grid =
105  120   59   91  101  112   81  115   84
 77   90  185   92  129  145   35  131   59
135  131   76  175  130  124  112  138  180
 88   98  148  113  177  203   19  211   78
149   92  113  136  160  185   35  183   81
Counting starts at 0.
Which number is the entry just left of 91?
Answer: 59
The entry in row 1 and column 0 -> 77
The entry directly below the largest entry: 183
The entry in the bottom-left corner is 149
The entry in the top-right corner -> 84
Which number is the entry just right of 203?
Answer: 19
Which number is the entry at row 2, column 0?
Answer: 135
The entry in the top-left corner: 105
The entry directly above 124 is 145
Which number is the entry just right of the smallest entry?
Answer: 211
The entry just right of 124 is 112
Which number is the entry in the bottom-right corner?
Answer: 81
The entry just left of the centre entry is 175
The entry directly below 180 is 78

data = [93 71 89 59 78 13 40 21  0 31 65]
The entry just right of 93 is 71
Give the entry just right of 40.
A: 21
Give the maximum.
A: 93
The entry just right of 78 -> 13

B =
[[-17  13  24   3 -10 -27   9  20  24   8  -2]
 [-12  13  23   8  -8 -20  12  19  22  10   0]
 [ 19 -12  -5  32  12  28  25   2 -13   6   5]
 [  5   0  -4  -9   4  -1 -11  -3   5   2  -3]
 [ 16  -4  -9  26  23  29  24   5  -9   2   7]
 [  1   0   1 -26   6   7 -20   7  -6  -2   8]
 [ -5  17  -1  -9  16  -4  -3  10  14  -1   1]
 [ -7  12  18 -15 -10 -18  -6   5  19   5  10]
 [ 15 -10  -2  21   9  20  18   1  -8   5   5]
 [-18  14  25   2 -11 -29   9  20  26   8  -3]
 [ -1  14  15 -14  -4 -10  -7   4  17   5  12]
 [-14  11  25  13 -10 -20  15  22  20  11  -3]
 [-13  11  25  11 -10 -20  14  21  20  11  -2]
 [  6   0  -6  -8   5   1 -12  -5   4   2  -4]
 [  5   1  -3  -9   4  -1 -11  -3   6   3  -3]
 [  8   0  -7  -8   5   4 -13  -6   2   2  -4]]
Give the bottom-left entry.
8
Give the last entry, reading row by row.
-4
The entry in the top-right corner: -2
Give the first entry of the largest entry's row.
19
The entry directly above the largest entry: 8
Give the last entry of the smallest entry's row.
-3
The 5th entry in reading order is -10
Give the top entry of the column that holds the smallest entry.
-27
Give the entry directly below the smallest entry.
-10
Give the bottom entry of the column that holds the largest entry.
-8
The 2nd entry on the diagonal from the top-right corner is 10
The smallest entry in the last row -> -13
The first entry of the smallest entry's row -> -18
The entry directly above the smallest entry: 20
Give the top entry of the column that holds the largest entry.
3
The 2nd entry on the main diagonal -> 13
Give the first entry, reading row by row.
-17
The entry just right of the largest entry -> 12
Give the third entry on the diagonal from the top-right corner.
-13
Give the fourth entry from the end, reading row by row.
-6
Give the third entry, reading row by row.
24
The largest entry in the last column is 12
The minimum is -29
The third smallest entry -> -26

x =
[[  6 -37   1  -9  10 -16 -34  14 -16   8   5 -29  25  -7 -54 -26]
 [  6  28  -4 -34 -30  16  17  46 -10 -26 -38  -9 -49  25  -2  -1]
 [-16  11 -16   8  10 -19  43   8  14   7 -29  52 -20  -7  47  19]
 [  5  30  -3  26  24  -4  41  -1  -9 -11  20  19  -3 -25 -16 -16]
 [-12  26 -10   6  -5   5  36 -11  22   1 -14  42 -23   1  61  27]
 [ 14 -12 -18  -8 -14  37 -37 -25   8   2  34 -60  -9   8 -42 -10]
 [-13  26 -11   6  -5   5  38 -12  24   2 -15  45 -24   1  65  28]
 [  6 -26   2  -7   6 -10 -26  11 -14   4   5 -26  17  -4 -45 -20]
 [  5  29  -5  23  21  -2  40  -2  -7 -11  18  17  -7 -24 -14 -14]
 [-17 -10  13  38  15  -8  -5 -63  29  28  21  37  37  -3  77  43]
 [  5  28  -1 -20  -6   3  31  33  -8 -22  -6  21 -12 -21 -20 -31]
 [  6  27   2  33  31  -9  39  -6 -12  -9  27  18   7 -29 -20 -18]
 [ 27  -2   4   0  -3  33 -32  -2 -11  -6  40 -65   5  12 -66 -20]
 [  5  27  -2  25  24  -6  38  -1 -10 -11  19  17  -1 -25 -18 -17]
 [-11 -17  17  39  18  -3 -20 -72  26  29  42  23  54 -13  53  29]]
The entry just left of -42?
Answer: 8
The top entry of the column that holds the smallest entry: 14
The smallest entry in the first row?
Answer: -54
The 4th entry, reading row by row?
Answer: -9
The 2nd-last entry, reading row by row is 53
The entry just left of the largest entry: -3
The entry just right of the smallest entry?
Answer: 26
The entry directly above the largest entry is -14
The entry in the bottom-right corner: 29
The first entry in the row that holds the largest entry is -17
The fourth-last entry, reading row by row: 54
The minimum -> -72
The entry just right of -60?
Answer: -9
The bottom-left entry?
Answer: -11
The second smallest entry is -66
The entry just right of 34 -> -60
The fifth entry in reading order: 10
The top-right entry is -26
The third entry on the diagonal from the top-right corner: -7
The first entry, reading row by row?
Answer: 6
The largest entry in the last column?
Answer: 43
The maximum?
Answer: 77
The entry directly below the largest entry?
Answer: -20
The 3rd smallest entry -> -65
The 3rd entry on the main diagonal: -16
The entry directly below 45 is -26
The 5th entry from the end, reading row by row?
Answer: 23
The entry just right of 54?
Answer: -13

Questions about the matrix below. Rows and columns are numbered from 0.
1) Give the entry in row 0 and column 0.
2) Give the entry directly below 46.
3) Give the entry in row 2 and column 0.
4) Give the entry in row 0 and column 1.
5) Give the entry in the bottom-right corner.
6) Give the entry directly below the smallest entry.
7) Give the entry just right of -22.
8) Give the entry just right of the smallest entry.
[[ 57  43 -15 -21 -35  19  18 -37  49  51]
 [ 58  20 -52 -32  47   9  36  25  18 -42]
 [-62 -44 -46   7  19  27 -49  46  14  28]
 [ 55  32 -34   5  25  23 -25  28 -46  -2]
 [-47 -24  47  13  37  59 -46  51 -22   6]
 [ 31  15 -47 -31 -47 -23  38  34 -45  37]]
1) 57
2) 28
3) -62
4) 43
5) 37
6) 55
7) 6
8) -44

arr =
[[ 16  76 -20 -63  18  14]
 [ 37  76 -41 -38  51  -4]
 [  6  51 -20 -38 -25  32]
 [ 32  76 -41 -38  51  -4]
 [  6  64 -15 -51  -3  26]
 [ 21  38 -41  13 -14  26]
 [ 21  38 -41  13 -14  26]
 [ 21  38 -36  13 -14  26]
 [ 21  38 -36  13 -14  26]
 [ 42  51 -51  13  29   2]
 [ 11  44 -25 -13 -25  32]
 [ 21  38 -36  13 -14  26]
 [ 42  64 -51   0  40  -4]
 [ 11  70 -15 -63  -3  20]
 [  6  64 -15 -51  -3  26]]
Indices start at 0.
The entry directly above 37 -> 16
The entry at row 0, column 1 is 76
Find the entry in row 1 and column 1.
76
The entry in row 0 and column 2: -20
The top-right entry: 14
Find the bottom-right entry.
26
The entry in row 1 and column 0: 37
The entry in the bottom-left corner: 6
The entry in row 2 and column 0: 6
The entry in row 2 and column 1 -> 51
The entry in row 2 and column 2 -> -20

X =
[[ 16  30  42  31 -59 -40 -55 -17 -57  33 -42 -54]
 [-25 -24 -38 -34  58  16  49 -36  53 -33  15  86]
 [ 67  58 -46  40  42  45  30 -39  31 -31  44 -20]
 [  1   8   3  57  45 -29  14 -61  14   0 -28 -40]
 [  6   9  17  53  30  -6   0 -47   1  11  -5 -64]
 [ 19  21 -31  67 -34 -34   6  55   6 -17 -28 -23]
 [-29 -27  -6  61  44 -38  28 -20  29  -7 -33 -48]
 [ 72  68   7  13 -17  -7 -24  -1 -25  10 -10   2]
 [ -3   8 -49  26  23 -37  44 -19  47 -37 -34  60]
 [ 21  43  28 -14 -19 -23 -25 -70 -25  20 -29  22]]
Indices start at 0.
The entry directly above 7 is -6
The entry in the bottom-right corner?
Answer: 22
The entry in row 1 and column 0: -25
The top-left entry is 16
The entry directly below -54?
Answer: 86
The entry in row 0 and column 2 is 42
The top entry of the column that holds the largest entry -> -54
The entry in row 1 and column 2?
Answer: -38
The bottom entry of the column that holds the smallest entry -> -70
The entry directly below 15?
Answer: 44
The bottom-left entry?
Answer: 21
The entry in row 2 and column 0 is 67
The entry directly above -61?
Answer: -39
The entry in row 0 and column 1?
Answer: 30
The top entry of the column that holds the smallest entry -> -17
The entry in row 1 and column 1?
Answer: -24
The entry just right of the smallest entry?
Answer: -25
